These are the activations of a small neural network, seen along a few directions. Each row is one input.
Each table varies a few parts of the input and shows all the possible inputs, shuffled.
Descriptions start from the smaller parts, as in this example, which fits no table here: one of 8 places around a ring, together with either a single point or (one of 2 separate values, together with one of 4 places along a line) or one of 9 places around a ring.
Shared parts are said once, and a part with two or three values counts as separate values.

Table:
r1: [ 36 -15 -41 -34 -12  33 -35  19  25  14  53 -36]
r2: [-13  30  29 -40 -51  44 -22  -1  11  20  37 -14]
r3: [-30   8  27  -3 -36  18  10 -14  24  23   2 -36]
r4: [-38  32  -3  13 -50   1  -1  26 -13   4 -78  77]
r5: [ 14  17 -61  36 -18 -10 -14  38  -4  -1 -66  59]
r6: [-36  -9  69   3  24 -10  -3  -4  -6 -42  20   3]
r7: [-28  19  20  -7   5 -30   4  -2 -67  70 -38  54]
r8: [ 31   2 -24  -2  10 -17 -23  21  -2 -34  67 -29]
r9: [ 17 -40 -11  58  48 -14  -4 -21  15 -43  31 -12]
r10: [-41  21  22   9  -3  27  19 -21  17  12  -4 -31]
r11: [ 35 -15 -46  -3 -21  25 -24   4  32  28  29 -56]
r12: [ 39  12 -21  37  20 -23  24  40 -21  59 -30  45]
r13: [ 13 -36 -25  42  46  -7  -4 -32  33 -17  18 -17]
r14: [-40   1  42  35   7   7  10 -43  18 -10   0  -1]
r15: [ 23 -34 -43   3   4   6  -4   3  37  17  19 -56]
r16: [ -2  11  20 -42 -20  -8  18 -25 -57  -1 -84  38]
r17: [-36  14  51 -31  14 -16  -2  10  -1 -33  28  -4]
r18: [ 47  -8 -38 -23  13 -17   7 -13 -49  -8 -72  20]
r19: [ 22   0 -37  12  39 -41 -10   9 -54  66 -28  36]
r20: [-14  27  36  16 -14 -13  37  29 -34  63 -41  64]
r21: [ 17 -36   1  23  53 -28 -18   7   6 -51  38 -18]
r22: [  8 -41 -35  30  30  11   3 -16  17  -3  17 -41]
r23: [-19  13  24 -39 -41  39  -9 -15  26  37   9 -30]
r24: [-45 -10  32  11   2  27  18 -29   6   4  -2 -20]
r25: [-21  30  38 -56 -26  22 -14  12   3  -1  43  -8]
r26: [ 11 -18 -46  15  35  13   5  -7  31   7  14 -49]
r27: [-21  34  45 -23 -19  -1  -9   6 -14 -26  50  -5]
r28: [ 16 -17 -18 -11  42 -33 -18  24  11 -42  46 -27]
r29: [  6  20  14 -28 -65  -3  45  -7  -6 -30 -83  69]
r30: [ 59   3 -46  -5 -32 -11  35   5   0 -39 -69  50]
r31: [ 33   4 -31 -20  -7   5 -30  30  11 -10  61 -36]
r32: [-41 -20  57  22  26   5  11 -33   6 -32  11  11]
Q: Describe the family of inputs behind these rows.
A: one of 2 separate values, together with either one of 5 places around a ring or one of 11 places around a ring
Q: The inputs of r1 and r2 match in every part but the choice among 2 separate values. If r5 is changed in the same way as r1 into r2, which row does it become?
A: r4
Q: Which other rows does r16 become when the place on the ring of 5 takes its other values? List them by row number.
A: r4, r7, r20, r29
Q: A walk changes only the place on the ring of 11. It starts at r14 and steps to r24. List the rest of the walk in order.
A: r10, r3, r23, r2, r25, r27, r17, r6, r32
Q: Which other rows does r9 become when the choice among 2 separate values takes its other values? List them by row number.
A: r32

Table:
r33: [  1  -4 -13  20  18  -7   4  -1  -4  28  -7   3]
r34: [ 26 -31 -34  42  41 -19   4  -4   6 -17  -3  -4]
r35: [ 48 -11 -58  -2  -3  -6 -10  18  10 -17  -5  -2]
r36: [ 44 -13 -62  10   4   3  -9  11   9  22  -3 -15]
r37: [-12   3   1  19   7  -2   2   1  -7  30 -12  10]
r38: [ 18   7 -26  -5  -9   5   0  10  -5  33  -9   1]
r39: [-29 -18  35   9  24  14 -12 -20  33 -29  77 -62]
r40: [  4  14 -12  -6 -20  10  -2  11  -7  35 -14   8]
r41: [-14  -4  16  25  18 -12  11  -4  -9  -5 -14  18]
r42: [ 22   9 -21 -17 -16  -4   0  17  -3  -7 -11  14]
r43: [ 34  -1 -37 -14 -10  -8  -7  18  -3 -10 -10   3]
r44: [ -2   4   9  -1   2 -11   1   5 -12 -27 -12  25]
r45: [ 30  -3 -41  -2  -2   1  -6  11  -3  29  -7 -10]
r46: [-13   8  31 -14  -7  -8   7  -5 -15 -25 -16  30]
r47: [ 12 -21 -14  29  34 -21   6  -4  -7 -10  -8   0]
r48: [-23   6  22   6  -2   2   8  -8 -10  32 -16  15]
r49: [-23  32  32 -38 -51  13  11   2 -10  -1 -31  28]
r50: [-46  14  56   4  -5   0  22 -19 -13  -2 -29  26]
r51: [ 13 -14 -28  23  24 -11  -2   0  -3  24  -5  -8]
r52: [-15 -10  32 -15  10  14 -21 -13  30 -50  80 -55]
r53: [ 23 -13 -20   2  18 -20  -4   5 -10 -32  -6   8]
r54: [-11  -4  11 -20  -6  36 -23  -3  38   8  77 -72]
r55: [  0 -11   2  26  29 -17  13  -6  -7  -7  -9  11]
r56: [ -3  20  14 -30 -37   4   5   9  -9  -1 -20  25]
r57: [-44  19  40  -1 -16  11  13 -14 -12  32 -26  18]
r58: [ -5   1  18 -31 -15  26 -24   0  41 -30  78 -62]
r59: [-28 -14  21   3  16  24 -19 -14  36   4  78 -68]
r60: [ 27 -24 -48  35  30  -9  -4  -1   9  18   0 -13]
r61: [-33  21  49 -21 -21   1  13 -12 -16 -24 -27  33]
r62: [-25   1  37  12   9  -8  16 -13 -12  -3 -18  23]
r63: [ 37 -23 -40  14  25 -17  -6   5   2 -39  -1   3]
r64: [ -7  17   9 -19 -30  14   4   3 -11  38 -18  13]
r65: [ 12  -3  -4  -1  13 -16   3   3 -10 -29  -7  19]
r66: [  9  16  -8 -18 -28   0  -2  18  -6  -4 -16  20]
r67: [-27  29  27 -26 -44  23  10  -4 -12  38 -29  16]
Q: Describe the family of inputs behind these rows.
A: one of 5 places around a ring, together with either a single point or one of 6 places along a line
Q: The inputs of r58 and r39 match in every part but the place on the ring of 5. If r42 is changed in the same way as r58 into r39, which row does it become?
A: r55
Q: A walk changes only the place on the line of 6. It starts at r60 and steps to r51. List the rest of the walk in order.
A: r33, r37, r48, r57

Table:
r68: [-17   5  11  19   2  -6  18 -15 -15  10 -54  27]
r69: [-69  45  91 -42 -46  20  16 -14 -24  -9 -32  37]
r70: [-17  16   9   3  -1 -11   6   1 -25  35 -34  36]
r71: [ 12 -11  11  30  25 -33  16 -14 -28 -27 -37  38]
r72: [  5 -26   7  28  45 -18 -11 -13  17 -48  37 -19]
r73: [-14 -29  17  30  31  -5   9 -26  13 -32  36 -30]
r74: [ 18 -19 -12  20  21 -35  13   4 -24 -13 -42  31]
r75: [ 19   2 -42  -1  -7  -9  -5  17 -17  23 -36  31]
r76: [  6   2   2  -9 -22  23 -15  10  15  10  44 -48]
r77: [-13  -9  20  33  13 -20  31 -18 -25 -11 -39  36]
r78: [ 16  10 -20 -28 -26  16 -16  16  32   8  41 -39]
r79: [-16  -3   9   3  18   4 -15  -7  11  17  41 -30]
r80: [ 29  -4 -38 -16 -12  24 -28  13  28   3  37 -29]
r81: [  3  22   0 -13 -42   9   5  17 -19  29 -36  20]
r82: [-60  14  91 -44 -31  27   2 -34   8 -26  52 -35]
r83: [ 32   9 -41 -21 -35   8  -4  11 -10  22 -40  30]
r84: [ 23  -9 -34  10  34   1 -13  11  18 -21  39 -30]
r85: [-22  -9   9  20  24   8  -7 -14  27  -7  27 -30]
r86: [ 19  26 -22 -33 -50   1  10  15  -7  26 -38  19]
r87: [ 11 -32 -15  19  42 -16 -14   5  19 -36  31 -27]
r88: [ 18 -16 -42   1  13  10 -26  11  18   0  37 -37]
r89: [ 24   9 -34   7  17 -18  12  18 -20   2 -33  38]
r90: [ -1  -6  13  -7   4  19  -3   1  22  13  38 -27]
r91: [ -4  14  10 -10 -16   4  19   8 -13  31 -40  39]
Q: The inputs of r75 and r88 match in every part but one. If r91 is changed in the same way as r75 into r88, which row does it become?
A: r90
Q: Describe the family of inputs behind these rows.
A: one of 2 separate values, together with either a single point or one of 11 places around a ring

Table:
r92: [ -3 -26   2 -18  28  21 -20 -36  22  -7  60 -82]
r93: [ 28   8 -53  -8 -18  -2 -15  28   5 -10  -8   1]
r94: [ 15 -15   0  15  -6  -8  19  -2  24 -49 -14  13]
r95: [ 15   4 -34  -3 -38  11 -16  24  26  -9  -7   3]
r96: [ -5  -7 -23  45  39 -25  -3   8  -5  -6  -7  11]
r97: [ 10  -3  -9 -34  -5  22 -40  16  32 -24  84 -61]
r98: [-42   5  24  37  14   3  -2  -5   9  -3   0  22]
r99: [  5 -12   6  -2  22  18  -9   4  32  22  86 -71]
r100: [ 46 -19 -26  -4  23 -29  11   8 -25 -39 -16  31]
r101: [ 19 -17 -40   9  15  -3   6 -25  -3   6 -33 -18]
r102: [-20 -13  -3  52  20 -11  -3   4  16  -5  -5  14]
r103: [-16   3  25 -39  -7   2  11 -32 -36  30 -35   7]
r104: [ -3  15  47 -39  -6 -19  22  -1 -29 -30 -21  36]
r105: [-19  16  55 -18 -20   1  19  -4  -9 -44 -18  19]
r106: [ -7  26  -8 -18 -43  25 -15  14  20  -8   0  11]
r107: [ 48   1 -57 -19  -8 -12 -24  34 -21   0  -9  19]
r108: [ -6   5  27   1 -11   6  20 -10  16 -49 -11  20]
r109: [ 40 -24 -44  -1  25 -12  -5 -19 -29  16 -36   0]
r110: [-21  -5   5  -1 -10  27  10 -39   9  10 -25  -8]
r111: [  4 -23 -22  15  -4  11   7 -30  17   8 -31 -16]
r112: [-56  15  51  18   2  -4  -2  -1 -16   3  -7  21]
r113: [ -3  36   9 -56 -40  -2 -12  21 -21  11  -8  28]
r114: [ 48  -6 -39  17  22 -17   2  23 -19  47 -12  10]
r115: [ 27 -11 -20   8  12 -20  20   2   3 -49 -15  12]
r116: [-13  12   9  18 -17  24  18   1  19  41   1   4]
r117: [-21  36  17 -36 -53  20 -15  18  -3  -2  -5  12]
r118: [-35   4  31 -20 -20  24  10 -35 -17  16 -31  -8]
r119: [ 25   0 -36  27  11  -6  14  17   7  37  -9  -9]
r120: [ 17 -13 -27  34  49 -34 -13  13 -32   4  -8  31]
r121: [ 13 -20  23 -11  17  -2 -12 -15  26 -63  80 -53]
r122: [-37  16  45  -3  16 -26   0   1 -35  17 -10  38]
r123: [-25 -24  20  18  45  -3 -31  -5  20 -20  87 -55]
r124: [ -7  23  29 -20 -15  -5  18   6 -23  62  -7  21]
r125: [-27  22  35   1 -29  19  17   3  -5  47  -3   5]
r126: [ 10  -7 -18  33 -10   9  16  13  27  39  -6  -6]
Q: Describe the family of inputs behind these rows.
A: one of 5 separate values, together with either a single point or one of 6 places along a line
Q: The inputs of r118 and r105 match in every part but the choice among 5 separate values. If r110 is changed in the same way as r118 into r105, which row does it become?
A: r108
Q: List by row number the other rows that have the choice among 5 separate values in common with r96.
A: r98, r102, r112, r120, r122, r123
Q: Which other rows does r122 become when the choice among 5 separate values takes its other values? List them by row number.
A: r103, r104, r113, r124
Q: Which other rows does r95 become when the choice among 5 separate values takes its other values? List them by row number.
A: r94, r102, r111, r126

Table:
r127: [ 39 -18 -57  14  16  -9 -11  14   5   1   0  -6]
r128: [ 22 -18 -24  10  15  -5 -10   4  12 -14  21 -23]
r129: [ 21   4 -27   1  -8 -10   8   9 -19  23 -49  32]
r130: [ 13  21 -16 -36 -43  17  -2  14  -3  31 -13   5]
r131: [-36  24  46 -23 -27  10   9  -7  -9  -3 -15  17]
r132: [-26 -12  38  26  33 -18  12 -22  -7 -32  -3  17]
r133: [ 22 -11 -34  27  21 -21   8   3 -14   3 -34  22]
r134: [-16  33  20 -33 -48  17   4   8 -17  30 -28  26]
r135: [-37   8  45 -26 -22  37 -14 -13  34  -3  65 -55]
r136: [  5 -18  -2  26  32 -15   7  -7  -3 -20  -2   4]
r137: [-39   9  50  13   7 -15  22 -12 -22  -6 -32  41]
r138: [ -1 -23   2   7  32   7 -21  -9  29 -23  75 -63]
r139: [ 33   0 -41  -8  -9   7 -12  18  14  13  16 -19]
Q: Describe the family of inputs behind these rows.
A: either one of 2 separate values or one of 11 places around a ring
